Here are a small network's activations along a few directions, averaged over the inputs that share one value of a field.
Values that are neighbours, or in one group, have similar rows; names and order tell nothing.
In the rows, zero is written as 500.
Random noise pushes rows far along 3 fixed directions. That doesn't count. These rows show it; they differ only by the noise:
[444 467 717 482 484 533 582 340 431 646 503 490 558]
[482 448 788 597 454 464 594 407 536 783 453 632 493]
[550 467 495 311 578 450 479 520 390 438 629 446 473]
[698 393 490 391 693 494 570 695 426 475 607 691 420]
[578 436 588 431 577 470 547 543 449 562 565 590 461]


Values of K:
k5: [645 420 323 597 655 665 538 596 342 231 552 545 595]
k11: [525 421 599 475 604 669 566 541 411 601 529 629 507]
k9: [543 389 484 648 581 517 476 614 517 570 536 686 417]
k7: [595 523 242 429 455 457 421 649 665 381 489 488 473]
k2: [582 388 333 506 548 714 568 583 476 251 445 524 612]
k8: [412 563 436 205 643 610 574 471 288 168 733 273 577]
k10: [606 650 243 353 689 535 630 608 462 268 435 499 495]
k13: [421 591 498 485 432 459 294 352 406 543 517 368 450]
k12: [644 397 362 602 578 556 519 645 486 235 485 538 566]
k4: [498 612 386 518 295 424 428 508 711 574 425 376 488]
k3: [546 420 398 679 611 531 449 571 439 421 493 632 461]
k6: [527 536 432 466 703 888 789 522 467 440 297 632 655]
k1: [590 456 395 314 695 582 598 670 358 325 642 578 470]
K is arranged as a line.
How many steps from neighbour to neighbour lead from k8 to k10, at the fewest? -> 12
Which values are neighbours of k13? Give them in the order they are listed. -> k11, k9
Which values are neighbours of k5? Give them in the order they are listed. -> k12, k3
Which values are neighbours of k4? Give them in the order they are listed. -> k7, k6
